These are the activations of a small neural network, seen along a few directions. Each row is one input.
In each table, some parts of the input vary, and every possible input appears once, in random order.
Descriptions start from the smaller parts, as in this example, which fits no table here: values(3) and (point or ring(9) or (line(4) and ring(5))).
Shared parts are said once, and a part with two or three values counts as separate values.
(in the rows, 128 means zero)

Other details of the inputs vary at random and push rows far along three fixed directions, the same in every table; ignore that.

A family of inputs:
r1: [135 189 128 105 180 111  74 179 119 168  86]
r2: [127 155  96 149 161 171 206 129 188  31 118]
r3: [177  91 172 218 123 188 164  96 119 115 171]
r4: [120 109 149 158 128 131 104  81  82 173 118]
r5: [144  90 168 172 109 101 103 144 103 184 155]
r6: [ 78 135  86  95 104 114 193 154 194  65 152]
r7: [144 117 154 143  89 170 123 106 109 168 185]
r8: [124  61 145 156 108 148 145  93 114 188 176]
r9: [116 151  82 152 143 176 220 117 194   8 141]
r10: [117  75 142 153  92 144 170  88 137 173 189]
r11: [ 95 127 100  99 101 108 178 162 181  61 153]
r12: [126 133 213  30 218 115 124 136 124 132 140]
r13: [161 171 119 106 174 102  52 192 102 137  77]
r14: [130 177 114 108 184 115  58 181 102 158  85]
r15: [147  82 131 165 126 115 124 122  85 176 134]
r16: [ 95 195  78 189  80 121  77 168 135 156  83]
r17: [ 76 180 123 191  85  96  74 155 145 159  43]
r18: [119 129 101  88 107 121 153 105 168  45 108]
r19: [101 114  66  96 111 111 175 141 173  43 143]
r20: [146 103 124 149 104 184 123  72 103 192 166]
r21: [102 125  90  98 114 101 175 148 175  58 152]
r22: [117 192  78 194  91 103  54 166 118 149  77]
r23: [140  61 146 156 105 138 141 104 111 173 167]
r24: [126 181  51 190 111 121  71 139  98 168  58]
r25: [147 158  46  82 133 142 164 114 141  65 112]
r26: [145 104 173  41 247  98 129 174  88 144 149]
r27: [111  79 148 160  97 135 153  99 124 175 195]
r28: [136  55 116 161  87 145 169  74  99 139 195]
r29: [172 135 173  20 233 136  97 165  95 129 150]
r30: [153 153  42  85 117 139 164 112 144  45 126]
r31: [127 148 159 118 159  63  84 233 129 136  93]
r32: [102 194  69 192  91 114  70 153 128 158  82]
r33: [ 72 150  99  85  86 138 195 100 201  44 133]
r34: [133  84 187 152  58 157 149  66 129 148 175]
r35: [168 107 142 146  85 165 130  82 109 163 187]
r36: [ 84 175 113 197  91  92  71 135 138 162  46]
r37: [147  79 157 152 105 152 137  48  88 165 139]
r38: [133 111  66 101 120 101 178 136 148  51 132]
r39: [112 103 171 163 117 118 115 154 119 206 144]
r40: [125 193  75 190  93 105  65 164 126 157  59]
r41: [136 122 149 138  97 180 138  96 121 191 174]
r42: [143 115 176  27 220 131 149 105 110 120 126]
r43: [164 100 117 162 101 171 116  70  69 173 173]
r44: [178 143 195  25 200 136 120 175 117 129 160]
r45: [166  87 158 215 116 204 191  75 132 116 173]
r46: [161  98 124 143  96 180 131  74 105 170 166]
r47: [101 121  89  96  89 120 206 144 196  60 148]
r48: [171 146 198  36 207 139 115 174 111 158 145]
r49: [131  85 172 151  75 157 154  46 127 159 164]
r50: [ 91 140  85  81 117 135 172  92 183  58 101]
r51: [154 115 192  30 227 113 120 128  89 109 129]
r52: [112  87 139 166 123 121 108 132 104 185 150]
r53: [176 108 207  33 227 108 111 133  83 122 123]
r54: [123 161  38  81 133 150 170 105 144  64 132]
r55: [ 96 147 105  91 102 118 164 104 179  44 123]
r56: [100 155  94 194  83  98  72 131 133 133  36]
r57: [114 167 173 108 152  91  86 178 136 135  62]
r58: [110 106 165 158 119 137  92  90 101 180 123]
r59: [137 133 134 120 172  64  71 215 114 132  83]
r60: [ 97 133  84  83 103 129 168  96 178  25 118]
r61: [100 149  83 207  80  74  96 175 143 147  73]
r62: [154  98 178  43 244 106 134 163  90 159 144]
r63: [149 170 155 181 206 124  99 201 122  88  82]
r64: [118  98 195 146  86 148 127  87 119 157 164]
r65: [108 166 120 201  76  80  62 144 130 137  53]
Description of these inputs: ring(5) and (point or (values(3) and line(4))).
Q: Changing only the ring(5) part turns r12 into r36. The same change can be made to r14. Which row results?
A: r20
Q: Changing only the ring(5) part turns r6 into r11. The same change can be made to r32. Which row results?
A: r22
Q: Change only the values(3) part in r26. List by row number the other rows that result.
A: r4, r54
Q: List by row number the other rows that have the ring(5) part in common with r5.
A: r3, r13, r18, r30, r31, r34, r35, r38, r44, r53, r59, r65
Q: Change only the line(4) part in r25. List by row number the other rows that result.
A: r40, r46, r48

A family of inputs:
r66: [129 175 104  87 185  95 116 177 140  74  74]
r67: [130  93 139  90 132 155 199  92 154  84 179]
r68: [135 145 103 109 135 135 126 132 133 114 120]
r69: [120 142 100  76 158 120 171 152 166  60 127]
r70: [101 158  86 165  82 100 119 150 158  92  85]
r71: [139 101 167 130 139 134 137 122 118 141 151]
r72: [127 125 119 159 115 122 123 141 128 132 125]
r73: [135 107 180 135 136 128 115 127 110 163 143]
r74: [126 100 127 163 108 150 149 102 126 145 156]
r75: [129 167 130 147 143 105  57 165 108 161  69]
r76: [133 144 141 134 145 119  96 140 108 146 100]
r77: [128 118  77 171  75 155 150  88 138 110 138]
r78: [125 139 114 132 117 131 132 113 133 112 117]
r79: [129 133  91 186  93 136 115 115 114 142 114]
r80: [144  88 177 103 118 155 154  94 124 147 192]
r81: [138 144 173  86 207 108  94 182 107 163 115]
r82: [107 148 126 142 134 108 113 150 138 125  92]
r83: [117 136  96 119 113 116 162 138 166  61 122]
r84: [143 129 162 130 153 127  91 133 102 158 113]
r85: [109  96 132 139  98 112 109 104 105 166 141]
r86: [158 103 193  93 169 134 117 143  98 172 170]
r87: [117 147 111 132 127 117 121 152 138 127 114]
r88: [133  93 149  47 153 111 153 119 127 132 155]
r89: [111 123 118 177  67 134 125 107 136 145 133]
r90: [113 170 138 131 156  88  74 188 126 147  72]
r91: [110 108 118 153  77 147 167  86 152 112 151]
r92: [137  83 170 134 135 155 157  91 117 150 174]
r93: [134 135 101 114 120 145 146 110 133 113 142]
r94: [126 131  98 105 124 123 164 142 159  70 138]
r95: [137 134  97  87 147 140 167 119 145  75 142]
r96: [117 161  98  79 150 109 144 170 163  75 113]
r97: [121 126 157 129 137 130 115 128 122 160 131]
r98: [151 124 180 131 154 134  81 126  81 198 130]
r99: [118 152 108 224  72 119  60 123  99 191  84]
r100: [121 161  73 126 114 128 130 136 141 101 105]
r101: [163 101 181  70 189 149 146 113 104 133 163]
r102: [129  99 104 201  58 163 141  65 122 140 145]
Q: What do these inputs look like to the network?
A: values(2) or (ring(5) and (values(3) or line(4)))
